Each row below holds a small network's activations on one input, seen along a few directions.
Each table varies a few parts of the input and shows all the possible inputs, shuffled.
A made-up example of a description, with smaller parts first: one of 2 separate values, together with either a single point or one of 9 places along a line or (one of 4 places along a line, together with one of 5 places around a ring).
Shared parts are said once, and a part with two or three values counts as separate values.

Other details of the inputs vary at random and push rows far along two fixed directions, the same in every table; ignore that.

Table:
R1: -34 27 5 -67 -4 45 -38 61 11 54 34 11
R2: 44 55 36 3 -19 -35 33 -38 28 -74 9 -11
R3: 20 45 35 -46 -12 43 20 37 28 -16 42 -9
R4: 6 48 29 -67 -13 54 -2 46 38 20 58 9
R5: -64 -37 -26 13 -2 24 -77 60 -21 91 3 22
R6: -59 -41 -37 -35 17 15 -52 69 -23 74 -1 2
R7: 4 51 40 -10 -27 58 -27 43 35 35 62 17
R8: -25 -96 -66 50 20 -51 23 -47 -44 18 -45 -2
R9: 39 -26 -19 53 0 -59 66 -62 -38 -46 -61 -31
R10: 68 79 37 -5 -30 -9 59 -51 16 -41 8 -16
R11: 28 69 56 -11 -28 22 -28 8 43 -30 37 10
R12: 27 87 54 -16 -32 59 -1 -4 32 -3 38 12
R13: -79 -120 -76 59 29 -13 -47 2 -61 66 -67 11
R14: -40 13 20 -5 -19 60 -41 41 18 43 53 26
R15: 48 69 60 6 -35 48 25 4 35 -30 42 4
R16: -37 -82 -46 46 7 -41 9 -6 -39 25 -27 -6
R17: 74 -2 0 3 17 -8 87 -54 -2 -80 -29 -31
R18: -23 24 6 -65 9 14 -59 57 20 14 37 13
R19: 58 51 32 -31 6 -9 37 -15 30 -89 -1 -13
R20: 57 18 14 25 1 -23 1 -39 13 -51 -21 -2
R21: 42 -44 -33 20 26 -35 61 -34 -38 -50 -76 -34
R22: -53 -16 11 3 12 -22 -20 5 -17 35 7 1
R23: 39 -46 -38 47 21 -94 27 -70 -27 -53 -63 -19
R24: 0 52 21 -53 9 17 -15 32 38 -34 32 10
R25: -75 -42 -40 -44 19 28 -52 53 -20 73 1 13
R26: 31 69 52 3 -34 42 5 10 17 -15 22 1
R27: 30 -31 -19 39 8 -79 26 -58 -16 -56 -46 -19
R28: 57 16 -1 37 7 -67 59 -76 10 -94 -36 -16
R29: 63 7 7 39 -7 -34 89 -81 -6 -72 -17 -26
R30: 34 -36 -15 58 14 -43 18 -52 -5 -61 -60 -4
R31: 26 92 48 -29 -36 20 25 -23 24 -14 42 -5
R32: -48 21 33 -63 18 35 -38 60 10 38 40 7
R33: -1 49 29 -67 -11 59 -1 37 35 12 61 9
R34: -32 -104 -73 47 19 -54 8 -28 -43 42 -45 2
R35: 43 20 44 35 11 -3 32 -47 2 -40 -25 -7
R36: -68 -112 -68 47 22 2 -44 9 -37 73 -30 29
R37: 87 54 39 21 -21 25 56 -46 30 -46 8 2
R38: -24 -76 -52 60 32 -41 -24 -23 -18 -10 -61 14
R39: 25 -70 -47 60 16 -64 50 -51 -35 -10 -49 -24
R40: 19 83 44 -25 -37 14 5 15 20 8 49 -9
R41: -71 -45 -29 -42 22 -3 -77 68 -7 41 8 15
R42: -16 62 34 -70 -11 59 -14 46 22 11 46 -4
R43: -49 -111 -74 4 41 -17 -23 38 -37 60 -35 -5
R44: -68 2 -3 -14 -16 52 -82 63 1 97 32 37
R45: -102 -29 -25 -11 -8 9 -62 43 -24 84 23 13
Description of these inputs: one of 3 separate values, together with either a single point or one of 4 places along a line or (one of 2 separate values, together with one of 5 places around a ring).
The inputs of R34 and R37 match in every part but the choice among 3 separate values. If R29 is changed in the same way as R34 into R37, which row does it become?
> R14
Which other rows does R15 become when the choice among 2 separate values takes its other values? List them by row number.
> R26
Which other rows does R19 become when the place on the line of 4 takes its other values? List them by row number.
> R18, R24, R41
Which other rows does R45 become when the place on the ring of 5 takes its other values? List them by row number.
> R9, R10, R31, R40

Table:
R46: -90 40 8 -76 7 34 -76 67 18 63 43 22
R47: 27 81 106 17 -17 19 72 -22 42 -63 56 -14
R48: -15 -60 -50 6 21 -54 -29 20 10 -11 -25 8
R49: -116 1 45 -60 16 39 -45 105 18 52 87 13
R50: -80 14 17 -44 -40 78 -57 59 16 109 85 31
R51: 25 12 9 16 -21 48 30 -12 31 3 27 19
R52: 59 -30 -13 66 9 -14 37 -31 -10 -7 -50 -2
R53: 31 4 -10 58 -20 -30 54 -56 -28 -37 -51 -24
R54: -46 -53 -57 52 0 -77 -26 -15 -28 30 -17 9
R55: -35 -85 -56 14 29 -17 -26 18 -44 0 -54 -15
R56: -96 28 -6 -68 -17 45 -70 103 -3 70 47 9
R57: -92 38 0 -80 -21 1 -87 94 34 70 79 24
R58: -30 -75 -45 2 19 -27 -4 3 -53 -3 -61 -19
R59: -43 -63 -36 54 28 -13 -40 -14 -15 23 -49 32
R60: 19 -25 -19 -30 10 7 46 -19 -16 -10 -2 -13
R61: 56 74 51 13 -36 -17 2 -29 41 -56 53 2
R62: -61 12 16 -79 -2 48 -74 99 0 100 55 13
R63: 31 1 -18 33 -13 -2 75 -59 -11 -7 -16 -13
R64: 36 15 -9 -19 17 -15 42 0 -15 0 -28 -28
R65: 55 -28 -21 8 33 -11 31 3 -4 -20 -48 -12
R66: 54 21 34 24 -15 16 13 -16 4 4 3 -10
R67: 65 93 70 14 -46 41 26 -24 27 -63 32 -15
R68: 64 67 35 -21 -11 29 40 8 32 -79 -1 -12
R69: -15 -103 -62 10 51 -25 -22 21 -50 41 -55 -14
R70: 7 23 19 -38 18 -7 -1 -20 0 -33 -16 -1
R71: 18 -18 -12 61 -11 2 14 -15 -10 -25 -36 5
R72: 34 -35 -4 44 -1 -24 25 -36 -36 18 -44 -13
R73: 11 16 -2 42 10 -31 25 -69 -13 -22 -45 -2
R74: -31 -52 -22 45 24 -15 -39 -33 -24 12 -38 13
R75: -60 -74 -34 42 25 -33 -44 -31 -46 42 -50 19
R76: -33 -85 -85 -4 33 -21 30 -8 -46 34 -38 -9
R77: 60 90 57 -40 6 29 22 -12 59 -77 10 9
R78: 21 -30 -17 2 46 -28 8 -43 -13 -51 -55 -11
R79: 16 25 19 19 -26 -41 -8 -26 9 -18 26 6
R80: -56 24 24 -35 -36 89 -55 57 30 85 93 28
R81: 42 77 59 6 -51 27 25 -21 9 -39 18 -10
R82: -29 -73 -49 -4 20 -76 -27 -2 -22 0 -29 -5
R83: 30 0 -1 -16 6 -45 -6 -11 19 -52 4 -14
R84: 70 67 41 -58 -11 53 57 -14 37 -52 54 -17
R85: 52 36 11 -38 -1 49 49 6 35 -38 32 3
R86: 65 92 54 3 -35 18 46 -18 21 0 20 -14
R87: -22 -60 -45 61 3 -52 -32 -6 -4 6 -18 23
The inputs of R60 and R50 match in every part but one. If R69 is changed in the same way as R60 into R50, which row does it become?
> R66
The inputs of R79 and R82 match in every part but one. If R53 is changed in the same way as R79 into R82, which row does it become?
> R56
Describe the family of inputs behind these rows.
> one of 2 separate values, together with either a single point or (one of 4 places along a line, together with one of 5 places along a line)
A walk changes only the place on the line of 4. It starts at R54 and steps to R79. List the rest of the walk in order.
> R61, R87

Table:
R88: 38 50 40 3 8 18 2 -32 29 -43 -4 6
R89: 18 25 15 -11 -10 52 -13 28 26 -24 28 8
R90: -41 -27 -40 -21 8 4 -11 19 -4 54 28 17
R91: -44 -36 -1 -6 2 39 -17 18 -26 58 7 8
R92: 36 91 67 -2 -35 35 5 18 20 3 44 1
R93: -8 52 23 -17 -32 -9 -24 -1 20 -11 26 19
R94: -26 -26 -34 -10 11 35 -20 24 -9 62 7 20
R95: 21 -25 8 33 23 -4 6 -6 3 -37 -30 4
R96: -20 -8 -11 9 -11 -37 -32 -4 -10 26 5 -7
R97: -2 -70 -40 15 14 6 -10 17 -5 33 -24 8
R98: 10 68 61 -45 -30 37 33 -3 24 -7 70 -6
R99: 56 -34 -22 15 5 -37 59 -38 11 -43 -19 -14
R100: -7 26 37 -14 -2 1 -8 24 35 -28 42 11
R101: -46 -9 -13 14 -15 -6 11 -1 -12 27 5 -7
R102: -16 -4 -9 17 -10 -1 -43 0 -12 15 -26 24
R103: -62 -21 -11 -7 19 -15 -52 11 10 24 13 21
R104: -11 41 15 -82 15 34 -26 62 1 13 -1 -12
R105: 40 -28 -25 24 9 -27 44 -35 2 -74 -16 -15
R106: 60 49 18 -63 19 -29 60 -18 1 -77 -20 -45
R107: -67 -46 -33 31 -1 19 -24 19 -33 67 -26 5
R108: 26 -36 -21 59 6 -71 48 -47 -36 -21 -41 -22
R109: 43 -31 -23 58 8 -43 12 -56 -33 -16 -67 -22
Describe the family of inputs behind these rows.
> one of 2 separate values, together with either a single point or one of 10 places around a ring
The inputs of R104 and R106 match in every part but the choice among 2 separate values. If R102 is changed in the same way as R104 into R106, which row does it become?
> R93
Which other rows does R105 become when the choice among 2 separate values takes its other values? List them by row number.
> R89

Table:
R110: 78 20 9 -6 3 6 109 -48 21 -92 -13 -29
R111: -73 -63 -60 25 3 -25 -61 7 -13 67 -3 43
R112: 36 121 88 -78 -42 30 17 5 32 -36 57 -20
R113: 11 -76 -40 40 37 -70 10 -20 -10 -61 -58 -13
R114: 59 97 49 -18 -35 69 -14 14 35 10 39 3
R115: -67 -45 -2 5 -14 13 -52 19 -3 56 37 18
R116: -53 -74 -53 50 21 -38 -24 -33 -10 22 -33 23
R117: 50 -9 -11 -26 16 21 1 6 8 -18 -14 10
R118: 45 44 24 -22 -14 -19 -3 21 37 -54 27 2
R119: 6 17 22 -25 13 -10 28 7 -10 6 -15 -18
R120: -60 -6 -1 -24 3 -17 -66 65 -6 24 -2 5
R121: -3 47 44 -6 -7 77 -38 23 21 12 26 19
R122: -63 -62 -46 51 28 -35 -29 -35 -31 18 -41 19
R123: -36 23 -19 -58 -17 44 -17 66 6 55 46 -7
R124: 2 55 61 4 -6 36 13 7 17 10 46 3
R125: -29 -45 -27 39 -10 -30 -52 27 -1 23 -1 25
R126: -13 30 24 8 -21 54 23 9 3 1 32 1
R127: 119 -9 -6 56 4 -8 67 -81 -2 -68 -61 -5
R128: 27 -47 -23 56 17 -8 15 -45 -40 -5 -94 -6
R129: 78 83 41 27 -37 -19 23 -24 31 -62 14 -16
R130: 71 14 -2 0 19 -35 71 -36 -8 -30 -27 -39
R131: -55 39 43 2 -21 29 -73 56 23 15 55 25
R132: 92 101 78 -6 -34 27 64 -24 47 -34 60 0
R133: -23 -94 -60 -1 18 -50 -11 -9 -38 19 -27 -4
R134: -76 -106 -51 60 15 -38 -67 29 -17 37 -28 23
R135: 32 43 23 3 -38 -1 9 -26 0 3 30 -15
R136: -10 60 37 -19 -26 37 -21 42 17 68 67 6
R137: -77 -96 -43 45 25 -29 -28 16 -61 94 -50 7
R138: -45 12 -2 -27 23 -8 -26 3 5 -8 10 14
R139: -44 -24 -26 34 3 -35 -19 -30 -26 25 -44 16
R140: 65 70 31 -16 -1 -39 65 -68 12 -86 -34 -20
R141: 6 -6 0 -31 12 -2 9 27 11 24 23 3
R142: 39 74 66 -17 -26 82 -13 16 60 -8 49 19
R143: -28 -64 -33 68 8 -60 -22 -12 -40 1 -70 0
R144: 58 64 31 -3 -46 45 59 -8 31 -23 48 3
R145: 24 -28 -42 4 21 -59 25 -46 -3 -38 -36 4
R146: 73 42 16 -12 -7 -3 104 -47 -8 -78 -41 -39
R147: 31 77 60 -29 -56 33 -4 -1 37 -1 82 11
R148: -75 21 12 -22 -37 63 -35 65 -6 82 39 17
R149: -8 48 13 -70 -29 60 2 61 34 21 72 13
R150: -79 -84 -38 -24 19 -12 -51 32 -17 47 10 5
R151: -83 -87 -52 29 1 27 -26 39 -19 73 5 20
R152: 35 33 28 -30 24 46 5 2 12 -47 -9 -3
R153: 44 -10 -15 12 27 -54 57 -73 14 -83 -41 -10
R154: 49 4 17 6 38 -21 73 -43 -9 -60 -27 -29
R155: 49 30 -12 38 -9 -42 34 -73 2 -35 -26 -9
R156: -42 18 39 -10 -11 46 -30 49 33 64 70 22
R157: 37 -74 -38 14 48 -7 21 -28 -11 -40 -69 -5
R158: -56 20 -11 -19 -38 59 -37 67 0 91 59 12
R159: -30 -43 -27 -21 28 17 -40 31 -31 33 -53 4
R160: -41 -17 -44 -20 15 -34 -36 14 -9 35 -7 5
R161: -3 -76 -27 65 17 -45 24 -70 -51 -24 -53 -18
R162: -40 -8 -24 -19 1 -23 -69 69 2 32 15 -2
R163: -48 11 22 -50 2 19 -36 28 -3 10 44 -3
R164: -63 20 30 -22 -37 26 -56 32 -11 65 42 12
R165: -42 -16 -2 -5 23 -18 -45 39 -3 -18 0 1
R166: 5 69 32 -68 -31 18 -18 28 21 14 63 -18
R167: 42 -33 -27 21 30 -16 94 -54 -27 -77 -56 -34
R168: 45 -69 -67 20 45 -27 15 -28 -42 -12 -89 -24
R169: 61 -38 -7 22 42 -43 85 -55 -4 -60 -45 -27
Describe the family of inputs behind these rows.
> one of 2 separate values, together with one of 5 places around a ring, together with either a single point or one of 5 places along a line
The inputs of R163 and R150 match in every part but the place on the ring of 5. If R167 is changed in the same way as R163 into R150, which row does it become?
> R110
The inputs of R121 and R127 match in every part but the place on the ring of 5. If R152 is changed in the same way as R121 into R127, which row does it become?
> R117
Which other rows does R116 become when the choice among 2 separate values takes its other values? List them by row number.
> R153
A walk changes only the place on the ring of 5. It starts at R135 and steps to R164. List the rest of the walk in order.
> R161, R115, R147
Which other rows does R120 become when the place on the line of 5 takes its other values? List them by row number.
> R112, R119, R140, R146
List by row number the other rows that have the place on the ring of 5 and the choice among 2 separate values in common with R166.
> R123, R130, R160, R162, R168
